A small network was trained on invented records. Each row is its activation on one of them, seen along a few directions.
Each row is followed by the record's values for the fields P, D, F, W.
Other fields move the rows too, some of them a lot.
In the rows, zero is written as 500.
Strong random noise was added to every row along 2 fixed directions; ignore it. To show where, here is one row again and again, with new noise each time:
573; 545; 595; 280; 409; 604; 765; 687; 621; 411; 472; 629; 652; 476; 575; 752; 634; 739; 593
495; 417; 548; 612; 672; 400; 294; 357; 448; 468; 413; 468; 735; 637; 506; 534; 315; 489; 571
551; 485; 585; 387; 477; 537; 619; 590; 561; 436; 459; 564; 669; 537; 549; 695; 546; 653; 594
563; 404; 608; 390; 410; 526; 638; 621; 541; 468; 482; 503; 629; 576; 532; 746; 605; 629; 630

510; 506; 495; 685; 469; 411; 501; 404; 438; 541; 454; 422; 444; 512; 604; 502; 476; 587; 496 -> P=p3, D=d1, F=f2, W=w1
593; 648; 529; 539; 523; 486; 545; 545; 519; 488; 472; 541; 430; 371; 644; 530; 640; 582; 439 -> P=p3, D=d2, F=f2, W=w1
497; 629; 448; 578; 665; 428; 423; 396; 464; 484; 448; 560; 452; 425; 474; 319; 365; 539; 431 -> P=p3, D=d1, F=f3, W=w1
535; 313; 493; 619; 425; 410; 430; 351; 445; 573; 575; 387; 356; 548; 393; 441; 490; 409; 483 -> P=p3, D=d2, F=f3, W=w3
523; 175; 509; 761; 457; 343; 220; 410; 342; 679; 608; 247; 301; 697; 370; 486; 606; 253; 513 -> P=p3, D=d1, F=f2, W=w2
478; 539; 418; 491; 626; 454; 338; 383; 472; 530; 439; 519; 569; 496; 486; 413; 330; 403; 476 -> P=p2, D=d2, F=f1, W=w1
560; 720; 457; 578; 657; 501; 437; 414; 537; 477; 411; 676; 555; 389; 630; 404; 422; 641; 418 -> P=p3, D=d2, F=f2, W=w2
520; 569; 466; 618; 573; 390; 436; 337; 488; 474; 456; 593; 525; 489; 590; 408; 377; 538; 368 -> P=p3, D=d2, F=f3, W=w2
526; 572; 530; 466; 665; 556; 500; 762; 561; 460; 462; 554; 620; 488; 453; 619; 541; 377; 567 -> P=p5, D=d1, F=f2, W=w1
521; 552; 487; 435; 453; 551; 667; 627; 521; 511; 613; 564; 341; 421; 581; 505; 643; 607; 486 -> P=p3, D=d1, F=f3, W=w3
418; 683; 359; 339; 573; 574; 590; 443; 624; 367; 399; 597; 579; 421; 503; 361; 367; 636; 441 -> P=p4, D=d1, F=f2, W=w1
498; 826; 385; 514; 746; 549; 408; 375; 598; 480; 517; 721; 513; 310; 597; 283; 408; 601; 330 -> P=p3, D=d2, F=f2, W=w1
464; 335; 419; 341; 325; 575; 590; 460; 567; 493; 582; 425; 379; 476; 281; 535; 608; 575; 631 -> P=p4, D=d2, F=f2, W=w1
594; 398; 654; 641; 314; 377; 635; 506; 395; 583; 501; 331; 406; 596; 679; 701; 675; 578; 505 -> P=p3, D=d1, F=f2, W=w1
484; 573; 537; 508; 565; 495; 528; 532; 544; 438; 406; 582; 632; 473; 450; 468; 373; 490; 519 -> P=p5, D=d1, F=f3, W=w3
486; 418; 646; 320; 240; 618; 826; 717; 579; 535; 565; 546; 481; 421; 524; 751; 683; 655; 586 -> P=p5, D=d2, F=f1, W=w3
494; 446; 525; 358; 305; 508; 769; 512; 598; 359; 417; 535; 566; 578; 490; 591; 455; 675; 563 -> P=p4, D=d1, F=f3, W=w2
510; 563; 545; 529; 544; 447; 471; 438; 499; 450; 511; 457; 548; 554; 577; 492; 490; 548; 522 -> P=p4, D=d1, F=f2, W=w1
553; 380; 560; 538; 331; 486; 585; 522; 360; 618; 594; 343; 329; 638; 544; 609; 740; 464; 560 -> P=p1, D=d1, F=f2, W=w1
549; 620; 539; 501; 526; 558; 603; 694; 510; 475; 481; 554; 542; 446; 560; 582; 585; 514; 508 -> P=p5, D=d1, F=f2, W=w3
492; 626; 479; 546; 566; 469; 451; 422; 513; 525; 534; 560; 421; 406; 636; 455; 484; 539; 452 -> P=p3, D=d2, F=f1, W=w1
374; 690; 458; 602; 775; 529; 271; 394; 485; 446; 399; 632; 690; 407; 517; 214; 178; 504; 389 -> P=p5, D=d1, F=f3, W=w2
376; 399; 387; 529; 637; 436; 258; 332; 485; 485; 488; 378; 558; 598; 368; 337; 349; 352; 563 -> P=p4, D=d1, F=f2, W=w1
511; 521; 427; 376; 491; 548; 560; 630; 517; 563; 532; 508; 460; 494; 468; 508; 621; 473; 499 -> P=p2, D=d1, F=f2, W=w1
501; 690; 530; 544; 536; 532; 559; 522; 520; 506; 452; 573; 474; 372; 597; 491; 444; 617; 456 -> P=p5, D=d1, F=f1, W=w1
480; 745; 433; 487; 743; 592; 432; 422; 497; 454; 470; 738; 643; 442; 566; 409; 400; 550; 372 -> P=p1, D=d1, F=f2, W=w2
590; 708; 575; 717; 573; 344; 449; 357; 422; 485; 430; 499; 519; 440; 802; 481; 492; 590; 326 -> P=p3, D=d2, F=f2, W=w1
468; 439; 492; 723; 531; 424; 322; 366; 389; 581; 539; 377; 440; 598; 490; 436; 493; 299; 482 -> P=p1, D=d1, F=f2, W=w1
519; 639; 446; 324; 442; 558; 661; 563; 552; 451; 426; 626; 590; 366; 568; 588; 485; 622; 512 -> P=p2, D=d2, F=f1, W=w1
503; 475; 515; 655; 464; 404; 352; 319; 379; 600; 547; 378; 375; 582; 583; 428; 490; 371; 455 -> P=p1, D=d2, F=f1, W=w1
444; 521; 461; 420; 389; 572; 673; 400; 537; 430; 451; 595; 517; 534; 444; 499; 482; 670; 533 -> P=p1, D=d1, F=f2, W=w2
533; 379; 486; 387; 512; 561; 402; 772; 497; 609; 634; 372; 460; 543; 316; 558; 683; 289; 619 -> P=p5, D=d1, F=f2, W=w1
530; 186; 593; 703; 346; 346; 399; 317; 301; 635; 490; 157; 429; 773; 499; 579; 520; 317; 616 -> P=p1, D=d2, F=f2, W=w1
425; 574; 490; 575; 513; 535; 354; 493; 477; 556; 541; 511; 435; 448; 488; 350; 450; 471; 508 -> P=p5, D=d1, F=f1, W=w2
503; 517; 565; 521; 475; 439; 561; 404; 523; 351; 403; 522; 637; 556; 584; 491; 348; 608; 467 -> P=p4, D=d1, F=f3, W=w2
449; 472; 599; 446; 441; 563; 626; 539; 544; 537; 486; 530; 590; 444; 491; 597; 539; 623; 529 -> P=p5, D=d2, F=f2, W=w1
501; 351; 619; 461; 223; 503; 709; 427; 484; 451; 498; 407; 449; 565; 498; 636; 542; 548; 544 -> P=p1, D=d2, F=f1, W=w3

Which values does each new row have?
481; 411; 550; 443; 341; 492; 671; 442; 485; 405; 505; 461; 501; 482; 557; 630; 505; 644; 565 -> P=p4, D=d2, F=f1, W=w3
425; 396; 477; 488; 498; 471; 464; 323; 491; 474; 409; 394; 591; 579; 453; 442; 378; 486; 552 -> P=p4, D=d2, F=f2, W=w1
516; 516; 546; 549; 688; 502; 333; 702; 421; 537; 520; 517; 642; 540; 509; 562; 578; 275; 490 -> P=p5, D=d1, F=f2, W=w2
416; 328; 539; 520; 395; 383; 562; 301; 474; 458; 357; 352; 593; 688; 452; 592; 264; 556; 602 -> P=p4, D=d1, F=f1, W=w1
579; 529; 578; 676; 416; 345; 504; 453; 391; 503; 443; 448; 467; 525; 698; 608; 529; 566; 420 -> P=p3, D=d1, F=f1, W=w2
450; 578; 371; 490; 682; 490; 276; 480; 498; 507; 494; 595; 509; 487; 418; 332; 367; 384; 450 -> P=p2, D=d1, F=f1, W=w2
461; 298; 555; 461; 391; 459; 572; 562; 501; 517; 584; 363; 410; 600; 462; 638; 671; 467; 605 -> P=p4, D=d1, F=f2, W=w1
481; 470; 496; 414; 466; 512; 505; 577; 499; 453; 458; 447; 517; 539; 527; 517; 480; 517; 528 -> P=p4, D=d1, F=f1, W=w2
524; 313; 506; 574; 400; 407; 482; 416; 461; 618; 585; 390; 363; 565; 451; 534; 557; 448; 599 -> P=p3, D=d2, F=f3, W=w1
446; 462; 549; 653; 627; 352; 384; 238; 473; 407; 294; 437; 741; 583; 528; 479; 227; 539; 545 -> P=p4, D=d2, F=f2, W=w1
533; 564; 483; 507; 405; 457; 539; 459; 516; 546; 563; 488; 306; 433; 595; 496; 587; 542; 413 -> P=p3, D=d2, F=f1, W=w1
523; 146; 646; 626; 288; 337; 535; 383; 366; 508; 500; 229; 547; 700; 517; 640; 466; 477; 682 -> P=p4, D=d2, F=f3, W=w3
522; 747; 469; 372; 415; 594; 777; 498; 554; 377; 425; 727; 609; 418; 650; 483; 445; 753; 418 -> P=p1, D=d1, F=f3, W=w2
565; 263; 720; 520; 403; 448; 544; 777; 464; 592; 480; 389; 501; 638; 504; 812; 679; 374; 587 -> P=p5, D=d1, F=f1, W=w2
580; 480; 505; 456; 343; 511; 549; 547; 531; 569; 606; 502; 293; 458; 541; 557; 661; 531; 431 -> P=p3, D=d2, F=f1, W=w2
542; 561; 584; 560; 434; 442; 522; 417; 447; 514; 469; 515; 494; 549; 674; 533; 506; 513; 483 -> P=p1, D=d2, F=f1, W=w2
547; 453; 569; 552; 432; 440; 570; 569; 430; 547; 491; 488; 446; 557; 614; 676; 579; 541; 523 -> P=p3, D=d1, F=f1, W=w2
598; 479; 534; 471; 373; 516; 654; 575; 534; 600; 553; 482; 372; 485; 551; 632; 702; 581; 511 -> P=p3, D=d2, F=f2, W=w1
